A small network was trained on made-up records. Each row is its average activation on records with the value named, seen along a few directions.
Values that are neighbours, or in one group, have similar rows; names and order tell nothing.
In the rows, 500 means zero.
Strong random noise was added to every row along 2 fixed directions; ignore it. To show where, here is one row again and again, with new noise each time:
[418 367 549 475 470 557 610 511 590 414 420 522 441]
[276 324 492 474 422 531 723 458 618 381 410 457 376]
[628 454 571 480 467 462 567 491 485 477 432 688 430]
[596 458 523 482 415 382 661 425 456 477 428 712 357]


Field D:
d8: [888 647 530 641 442 399 512 507 336 569 470 809 429]
d12: [461 480 565 389 612 569 430 534 492 484 609 252 639]
d7: [726 689 356 564 507  76 540 341 302 701 667 713 370]
d11: [501 653 404 399 505 339 584 412 348 428 594 492 439]
d2: [526 490 446 474 347 470 674 352 351 444 489 662 408]
d4: [538 494 401 610 347 284 563 405 429 564 345 605 440]
d15: [512 461 457 578 528 467 391 583 584 626 416 480 599]
d13: [669 622 445 518 528 347 342 518 499 662 578 490 551]
d6: [414 512 539 448 476 647 558 452 517 394 558 468 461]
d10: [805 569 534 606 488 505 408 624 466 625 439 656 551]
d9: [181 424 442 586 443 500 500 516 672 596 494 239 536]
d3: [471 583 554 431 587 609 467 457 476 423 570 348 504]
d1: [303 484 401 446 596 315 518 446 424 492 588 355 420]
d14: [407 613 399 418 390 406 648 231 324 463 527 676 343]
d5: [399 442 464 516 398 575 642 517 557 447 456 553 437]
D is arranged as a ring.
- Going along D from d14 by way of its neighbour d3, in what order are d4, d15, d9, d1, d5 met? => d1, d9, d15, d4, d5
- How many steps from neighbour to neighbour lead from d7 to d2, at the fewest? => 7

Field T:
t1: [518 408 334 631 192 302 843 330 624 619 428 610 324]
t3: [634 684 592 344 542 709 215 585 514 426 599 529 632]
t9: [629 356 504 646 303 498 600 500 578 492 370 607 370]
t4: [738 491 635 541 485 339 479 401 432 531 367 786 423]
t13: [784 531 658 636 617 547 214 739 432 573 416 399 764]
t11: [572 507 450 507 434 306 615 508 565 634 379 501 588]
t2: [676 604 573 488 687 676 137 477 529 490 664 455 621]
t5: [232 479 251 385 422 119 733 259 343 514 660 492 445]
t6: [592 636 423 568 610 411 365 538 409 648 461 480 554]
t12: [936 656 519 534 652 131 185 443 281 722 708 770 583]
t8: [634 602 614 387 461 662 629 564 310 344 510 594 360]
t7: [115 452 610 384 634 881 454 502 482 322 429 360 551]
t10: [823 600 664 471 657 684 384 810 499 556 594 808 529]
T is arranged as a ring.
- Going along T from t8 by way of its neighbour t10, in what order are t1, t9, t2, t7 met? => t9, t1, t2, t7
- Name the neighbours of t6, in listed order. => t13, t12

Field F:
f10: [684 609 532 461 437 493 676 320 294 424 457 860 276]
f1: [660 514 593 632 409 660 511 573 483 446 407 738 472]
f7: [462 674 495 404 496 339 538 379 175 435 612 509 347]
f2: [508 460 550 616 615 633 256 711 672 649 453 245 716]
f13: [335 433 455 638 605 638 266 687 812 509 548 135 765]
f15: [644 535 555 425 606 553 186 599 686 564 731 274 744]
f4: [261 446 656 410 748 933 527 700 658 221 499 336 641]
f8: [572 576 488 562 502 211 376 417 448 714 606 508 529]
f3: [922 515 771 463 559 834 247 656 563 549 392 803 674]
f14: [967 458 646 601 455 564 326 710 482 624 439 837 604]
f11: [740 571 778 371 806 563 139 551 289 509 653 555 815]
f6: [437 511 623 313 595 758 436 543 388 405 531 572 578]
f12: [602 663 388 387 660 361 272 418 435 617 641 569 498]
f5: [318 262 536 605 524 841 340 812 846 450 325 203 661]
f9: [353 334 416 581 506 564 475 706 697 472 303 133 621]
F is arranged as a ring.
- Going along F from f3 by way of its neighbour f10, in what order are f1, f15, f4, f12, f9 met? => f4, f12, f15, f9, f1
- Name the neighbours of f13, in listed order. => f2, f8
- Name the neighbours of f7, in listed order. => f11, f6

Field S:
s3: [780 354 529 682 337 653 375 523 507 613 363 584 530]
s8: [417 714 367 355 287 122 912 115 310 380 591 665 182]
s11: [390 545 657 406 498 677 435 542 507 435 575 620 477]
s5: [482 442 463 620 428 526 570 629 570 214 230 551 478]
s10: [497 609 437 388 734 626 424 414 502 519 540 439 643]
s1: [436 530 439 493 433 136 623 247 264 704 579 447 394]
s9: [366 318 491 643 679 557 353 637 573 619 613 215 607]
s2: [360 288 465 585 546 536 345 706 829 487 674 226 644]
s4: [392 498 438 536 546 593 905 535 643 380 387 609 299]
s13: [345 602 505 402 531 342 567 424 395 430 505 172 541]
s12: [381 536 391 513 162 468 674 395 454 599 230 678 329]
s6: [595 406 580 546 577 658 232 661 730 636 535 439 633]
s7: [740 563 606 328 630 540 346 549 276 412 656 712 591]
S is arranged as a ring.
- Going along S from s7 by way of its neighbour s11, in what order are s3, s8, s2, s13 met? => s3, s2, s13, s8
- How many steps from neighbour to neighbour lead from s5 to s10, at the fewest? => 5

Field W:
w8: [297 419 520 402 491 716 580 480 558 336 562 396 433]
w5: [435 397 675 483 537 860 528 684 712 391 471 424 564]
w10: [242 342 514 463 516 546 397 484 695 463 688 295 607]
w3: [165 349 469 501 431 639 455 539 796 419 586 220 525]
w9: [522 604 403 493 543 178 555 400 356 602 571 486 415]
w14: [573 567 621 466 710 684 217 706 454 512 446 328 732]
w11: [261 321 493 576 414 608 705 500 641 391 324 446 431]
w12: [696 728 334 428 402 146 736 212 126 555 466 798 263]
w6: [558 432 458 613 385 449 591 531 467 574 293 645 421]
w13: [456 527 549 440 384 532 665 417 500 371 483 679 326]
w2: [507 479 501 429 587 405 332 506 521 576 618 440 607]
w1: [627 626 446 489 630 356 403 506 343 574 493 468 604]
w7: [752 590 446 655 369 251 506 396 401 700 514 700 419]
w4: [560 415 440 635 485 549 457 625 596 549 402 472 541]
w15: [580 650 454 430 447 385 719 308 314 442 560 659 373]
W is arranged as a ring.
- Going along W from w3 by way of its neighbour w7, in what order are w14, w12, w6, w4, w15 met? => w4, w6, w15, w12, w14
- Name the neighbours of w13, in listed order. => w8, w5
- Name the neighbours of w2, in listed order. => w10, w9
